A small network was shown many inputs. Here are its activations along a few directions, one row for each input.
In each table, some parts of the input vary, and every possible input appears once, in random order.
Descriptions start from the smaller parts, as in this example, which fits no table here: one of 6 places along a line, together with either a single point or one of 11 places around a ring or (one of 3 separate values, together with one of 8 places around a ring).
Shared parts are said once, and a part with two or three values counts as separate values.
(in the rows, 128 means zero)

A family of inputs:
r1: [133 153 117 115 136 153 125 137 136 120 113 136 132 128  87 123 142 124]
r2: [148 101 128 120 135  85 133 118 132 151 143 138 148 151 154 154 148 142]
r3: [127 152 129 109 125 148 121 131 129 113  84 138 118 125  94 117 118 109]
r4: [176 128 115 119 126  94 146 132 143 159 108 137 142 136 129 120 140 115]
r5: [111 118 131 132 140 142 102 117 130 105 123 131 112 147 118 159 138 140]
r6: [173 122 123 116 118  85 149 126 136 158  88 135 126 131 132 117 122 101]
r7: [ 94 109 135 130  99 127 113 112 110  93  71 131  86 137 137 139  98 111]
r8: [113 101 115 135 100  99 129 100 115 116  81 154  88 136 149 142 109  99]
r9: [150 140 108 121 124 126 138 119 133 139  94 150 121 132 112 123 120  92]
r10: [120 144 131 123 102 132 121 129 110 108  69 138 102 127  99 103  96  92]
r11: [125 156 135 152 143 162 138 153 128 134 195  88 171  92 105 111 149 160]
r12: [119 167 129 137 151 173 131 143 114 121 147 108 155 112  91 112 144 154]
r13: [159 142 115 122 141 140 149 128 141 151 141 136 163 134 112 130 143 124]
r14: [ 98 118 143 155 153 146 122 137 127 123 210  91 152 108 126 139 130 192]
r15: [132 102 126 135 138 114 128 131 149 149 198 127 166 120 141 166 137 158]
r16: [109 171 117 140 139 173 110 141 115 106 116 118 137 113  89 107 128 137]
r17: [120 110 136 129 156 144 114 127 124 121 153 121 133 140 120 163 139 160]
r18: [ 83 134 131 147 144 162  91 119 114  94 126 111 117 138 118 138 125 156]
r19: [147 103 122 125 128  80 128 110 139 142 118 143 127 151 156 147 146 128]
r20: [137  97 126 134  97  61 143 103 124 138  83 147  94 139 165 132 110 111]
r21: [121 109 114 130 125 113 122 108 130 122 100 152 103 145 145 158 124 106]
r22: [141 135 111 134 102 107 141 115 115 134  80 152 100 134 115 108 101  80]
r23: [146  97 135 127 122  86 134 139 148 165 182 125 165 141 158 154 146 160]
r24: [177 130 129 117 128 102 153 136 140 165 132 133 164 140 128 125 146 127]
r25: [102 120 137 126 127 141 106 120 124 100  92 131  95 145 130 155 113 122]
r26: [161 138 120 131 126 136 149 142 152 165 187 121 181 114 121 133 141 136]
r27: [118 106 141 137 148 137 124 139 144 137 203 106 151 118 127 158 131 178]
r28: [ 99 169 129 132 125 168 107 137 112  92  85 120 129 112  99  99 104 121]
r29: [ 90 158 128 143 100 155 108 138 102  85  67 123 118 116 107  81  84 106]
r30: [ 95 126 135 143 162 160 108 127 105 112 159 105 134 130 119 145 131 177]
r31: [144 144 133 125 136 153 144 150 150 149 187 105 171 106 105 124 148 151]
r32: [143 101 128 124 118  73 133 111 132 144  99 142 109 148 162 146 125 113]
r33: [181 125 134 127 111 106 148 155 149 177 170 119 179 130 138 128 147 139]
r34: [131 147 167  86 130 154 154 152 124 139 194 121  70  61 186  26 138  85]
r35: [153 145  99 124 133 133 139 125 143 140 118 148 139 136 109 127 139 108]
r36: [105 118 173  86 131 138 138 141 112 115 209 119  40  86 219  64 141 110]
r37: [165 121 123 132  99  69 156 120 124 152  77 139 106 133 134 104 106  93]
r38: [135 104 117 128 150 120 124 116 132 134 150 139 146 140 138 166 144 140]
r39: [ 60 122 134 143 100 148 102 121 102  75  69 114 103 132 142 116  89 121]
r40: [140 150 130 114 146 157 140 139 137 132 140 124 154 127  91 124 150 141]
r41: [ 69 134 137 139 128 160  96 125 110  83  92 112 108 137 133 133 102 135]
r42: [128 110 110 133 137 116 117 106 138 121 125 150 123 147 137 160 146 123]
Q: The inputs of r7 and r10 match in every part but one. If r27 is changed in the same way as r7 into r10, which row does it become?
A: r31
Q: The inputs of r15 and r26 match in every part but one. If r14 is changed in the same way as r15 into r26, which row does it become?
A: r11
Q: What is each input in this table made of?
A: one of 2 separate values, together with either a single point or (one of 4 places along a line, together with one of 5 places along a line)
Q: Which other rows does r21 become when the place on the line of 5 takes its other values? List them by row number.
A: r8, r15, r38, r42

A family of inputs:
r43: [ 76  97 137 196  58  66 110 140 102 117  85  88 160 130 137 136  55 175]
r44: [159 133 113 138 155 129 127 129 158 148 162 133 198 141  71 175 165 167]
r45: [104 187 147 121 158 220 115 163 131 104 158  85 167 110  79 109 155 167]
r46: [112  78 115 134 124  88 110  87 133 113  77 148  82 172 137 190 116 119]
r47: [142 140 143 114 141 145 154 147 131 155 218 117 119  81 148  73 131 116]
r48: [144 129  89 134 137 127 127  91 133 126  47 161 127 158  70 176 123 103]
r49: [189 117 133  89 107  57 161 121 144 169  86 162  95 156 171  96 147  80]
r50: [196 121 121 112 138  73 166 137 147 194 175 131 156 131 171 106 172 123]
r51: [122 154 168 101 145 179 151 167 118 134 210  99 111  81 130  62 134 130]
r52: [ 47 135 145 130 144 165  94 109  75  52  81 115  62 123 136 102 110 136]
r53: [137 143 107 137 141 171 128 141 151 138 173 126 190 125  80 152 153 156]
r54: [130 141 146  96 104 123 127 131 125 122 106 143  62  95 171  66 112  67]
r55: [ 81  96 123 134 107 122 108  95 113  87  90 152  86 154 161 161 106 102]
r56: [148 118 150 153  56  68 177 149 121 161  93  91 156  90 164  67  67 102]
r57: [ 96 165 101 139 135 175  96 122 117  84  61 145 104 130  87 120 109  95]
r58: [147 130 134  98  90  99 147 124 130 137 107 156  77 114 172  90 127  61]
r59: [163  84 134 125 153  94 129 130 142 166 179 118 173 155 158 189 167 174]
r60: [120 158 118 132 154 189 115 152 151 116 176 109 178 112  80 128 143 158]
r61: [ 67 141 164 126 162 186 106 145 115  98 199  83 127 106 142 125 137 194]
r62: [184 122 118 124 138  90 167 131 149 176 196 137 143 108 151 121 159 134]
r63: [120 160 116 198  69 108 121 143 107 128  51  89 205 139  60 117  61 155]
r64: [151  75 128 112 116  74 119  99 136 133  71 162 102 185 158 177 120 114]
r65: [110  98 133 146 141 144 122 127 133 135 211 115 149 125 153 171 143 173]
r66: [172 133  94 110 141 103 137 104 136 148  42 174 143 172  92 173 123 103]
r67: [ 59 113 132 135 128 142  89 103 105  71  87 138  71 131 161 125 103 112]
r68: [137  93 137 146 159 101 119 127 148 146 195 113 153 145 137 200 161 185]
r69: [ 87 114 143 139 157 161 107 135 134 114 214 101 136 111 150 143 130 179]
r70: [109 150 161  90 110 154 121 149 100  95 105 127  51  89 139  53 109  86]
r71: [ 91 183 128 137 145 205  97 129  89  67  54 117  93 129  73  93 121 119]
r72: [116 149  90 133 120 156 120 113 123 102  60 159 120 148  86 154 113  86]
r73: [168 113 113 103 104  73 156 114 145 151  93 164  80 131 154 112 136  80]
r74: [179 129 109 121 160 112 133 135 151 167 150 138 213 154  91 169 168 158]
r75: [162 129 133 121 128 125 168 134 133 171 211 129 132  91 157  93 148 114]
Q: The inputs of r48 and r46 match in every part but one. If r53 is changed in the same way as r48 into r46, which row does it become?
A: r65
Q: What is each input in this table made of?
A: one of 3 separate values, together with either a single point or (one of 2 separate values, together with one of 5 places along a line)
Q: Which other rows does r75 become when the place on the line of 5 takes its other values? List them by row number.
A: r47, r50, r51, r62
Q: Start at r59 and move only the place on the line of 5, one step at a time. The first step leads to r68. Which rows follow, in order?
A: r65, r69, r61
Q: Which other rows does r58 become when the choice among 3 separate values takes its other values? List them by row number.
A: r55, r72

A family of inputs:
r76: [178 121 108 134 159 116 144 133 161 176 183 129 209 144 100 179 164 168]
r77: [ 95 139 142 146 137 165 118 144 118 112 177  94 143 103 126 116 126 163]
r78: [123 139 122 134  94 117 125 123 115 111  39 136 114 139 108 114  94  96]
r79: [123 136 122 118 129 131 120 113 115 108  67 144  94 143 117 125 123 104]
r80: [182 126 120 124 149 118 157 142 160 182 212 126 184 121 124 143 170 152]
r81: [113 134 109 135 126 128 106 107 118 100  51 147 110 158 103 148 118 114]
r82: [116 138 107 149  96 114 111 116 119 106  26 140 128 149  95 137  91 105]
r83: [104 138 131 118 139 165 111 125 121 101 116 132 110 131 120 132 129 124]
r84: [174  82 122 119 107  47 149 108 143 167 101 154 121 158 165 158 133 108]
r85: [ 84 134 133 157 140 162 105 135 115 103 149  97 162 124 105 145 119 177]
r86: [121 135 121 135  94 117 134 121 114 117  68 138 101 123 123 103  92  89]
r87: [ 98 138 139 132 145 167 109 136 119 104 147 111 126 121 110 131 127 153]
r88: [ 90 132 127 145 144 164 100 128 120  97 131 115 138 133  99 153 123 159]
r89: [167  80 110 134 109  45 138  99 144 161  88 157 135 172 153 179 126 117]
r90: [107 141 151 120 137 160 125 147 124 116 173 106 116  99 135  96 132 143]
r91: [116 142 144 105 136 157 127 137 125 115 148 126  98 106 146  94 134 111]
r92: [177  89 131 108 104  46 158 120 143 175 134 151 110 134 190 123 133 100]
r93: [121 134 122 120 127 130 128 112 116 113  94 146  84 127 133 112 123  96]
r94: [100 137 138 132 143 164 116 135 122 109 165 113 118 107 122 120 129 144]
r95: [130 140 134 121  92 115 141 132 112 126  82 133  97 112 141  74  95  82]
r96: [169  83 121 121 105  49 154 110 143 168 123 155 114 146 179 147 130 102]
r97: [101 143 153 138 133 161 125 154 119 120 185  87 142  97 137  96 129 162]
r98: [187 131 133 114 142 112 160 152 158 185 219 122 179 113 135 120 172 147]
r99: [ 95 133 117 133 137 162  99 118 123  93 100 135 123 145 106 154 124 132]
r100: [ 92 140 144 147 140 165 113 144 114 110 163  93 151 114 116 126 122 171]
r101: [132 138 135 106 127 127 136 126 116 122 108 141  81 114 150  84 126  89]
r102: [105 135 131 118 137 161 118 125 124 105 138 133 100 116 133 120 131 115]
r103: [186 127 120 123 156 118 154 142 160 183 197 123 195 132 112 155 171 160]
Q: What is each input in this table made of?
A: one of 4 places along a line, together with either one of 2 separate values or one of 5 places along a line
Q: The inputs of r99 and r91 match in every part but the place on the line of 4. If r82 is changed in the same way as r99 into r91, which row does it become?
A: r95
Q: Which other rows does r100 become when the place on the line of 5 takes its other values? List them by row number.
A: r78, r79, r83, r87
Q: List by row number the other rows that have the place on the line of 4 in common with r80.
A: r77, r86, r93, r94, r96, r102
